A small network was shown many inputs. Here are its activations along a few directions, one row for each input.
In each table, some parts of the input vary, and every possible input appears once, in random order.
A made-up example of a description, with smaller parts first: values(2) and (point or line(11) or (ring(5) and line(6))).
Shared parts are said once, and a part with two or three values counts as separate values.
(in the rows, 128 means zero)

Other details of the inputs shift rows strongly along two fixed directions, in all tables alike. That doesn't count.

Table:
x1: [168  82 111 128 145 121 148 188 152  38 129]
x2: [164  85  95 166 145 112 146 182 162  85 160]
x3: [175  90  72 137 124 125 193 164 158 100  97]
x4: [ 84 181 167  88 118  96  87  79 107 154 161]
x5: [182  69  86 147 141 125 155 174 155 113 137]
x6: [ 75 193 145  47 111  99 134  84 140 171 110]
x7: [ 62 127 130 172 158 176 100 165  92 137 119]
x8: [120 160 151 101 117 115 101  59 120 207 131]
x9: [ 95 171 156 109 103 103  84  65 126 181 156]
x10: [ 44 136 144 154 168 167 105 188 108 123 129]
x11: [183  65  97 156 131 131 163 171 160 115 135]
x12: [ 85 119 135 156 155 197 125 154  98 159 108]
x13: [187  95  83 148 117 140 200 157 160 103 100]
x14: [111 186 141  86  96 112 135  41 122 199  92]
x15: [223 130 115 125  91  50 121  72 175 147 177]
x16: [ 80 187 136  59 109 102 136  64 133 177 110]
x17: [215 123 124  85  78  57 124  65 171  98 154]
x18: [199 117 108  74 106  47 139  91 191 145 180]
x19: [110 181 165  82 102 124  82  43 106 147 127]
x20: [ 70 130 157 173 145 183 111 163  75 123 113]
x21: [ 53 123 142 129 172 174 123 187 111 141 114]
x22: [177  85  84 146 113 131 200 161 162 102  96]
x23: [ 55 125 145 141 167 188 109 158  80  90  93]
x24: [166  92 118 146 142 108 149 202 149  62 158]
x25: [ 97 179 161  93 109  99  79  72  99 163 152]
x26: [232 135 130 117  86  47 125  74 156 130 173]
x27: [ 89 127 149 169 155 196 107 137  70 111  73]
x28: [ 68 123 139 147 158 192 101 152  73  99  84]
x29: [194  90 113 177 128 135 152 175 133  78 149]
x30: [ 76 133 139 180 151 189 108 155  94 141 123]
Each input here is: line(5) and line(6).
Changing only the line(5) part turns x24 into x21. The same change can be made to x29. Which row results?
Answer: x12
Start at x22 and move only the line(5) part, one step at a time. The first step leads to x11. Which rows follow, in order?
Answer: x9, x20, x17
Start at x6 and move only the line(6) part, one step at a time. The first step leads to x16. Which rows follow, in order?
Answer: x3, x22, x13, x14

Table:
x31: [ 41 181 158  80 148 128 106 106 104 189 113]
x32: [166 134 103  47  95  60 149  74 205 174 158]
x33: [147  78  80 151 153 114 148 190 163  92 140]
x34: [179  95 105 136 139 129 169 163 134  62  91]
x35: [184  98 107 211 121 132 150 170 140  97 151]
x36: [ 34 140 146 193 160 217 130 197  66  76  80]
x37: [193 159 130  56  70  58 158  57 160 129 130]
x38: [ 49 178 152  95 126 140  78  69  86 139  98]
x39: [175  80 132 143 143 131 116 175 126  35 151]
x40: [173 151 120  56  89  43 162  89 185 169 163]
x41: [ 54 172 151  73 117 168 112  65 105 164  75]
x42: [ 26 198 163 109 128 123  96 116 112 174 150]
x43: [ 78 180 166 127 113 158 113  74  79 213 105]
x44: [197 137 114 113  88  56  98  43 158 160 169]
x45: [193  68 134 186 145 138 104 173 124  86 171]
x46: [156  74 122 144 161 118 120 210 149  73 182]
x47: [192  67  84 175 129 162 169 152 154 129 111]
x48: [ 68 113 139 207 181 228 127 182  55 144  66]
Changing only one part turns x41 into x32. The same change can be made to x38. Which row results?
Answer: x33
Describe the family of inputs behind these rows.
Answer: values(3) and (point or line(5))
Start at x35 and move only the line(5) part, one step at a time. The first step leads to x44. Which rows follow, in order?
Answer: x48, x43, x47
Change only the values(3) part in x39. List by row number the other rows that result.
Answer: x45, x46
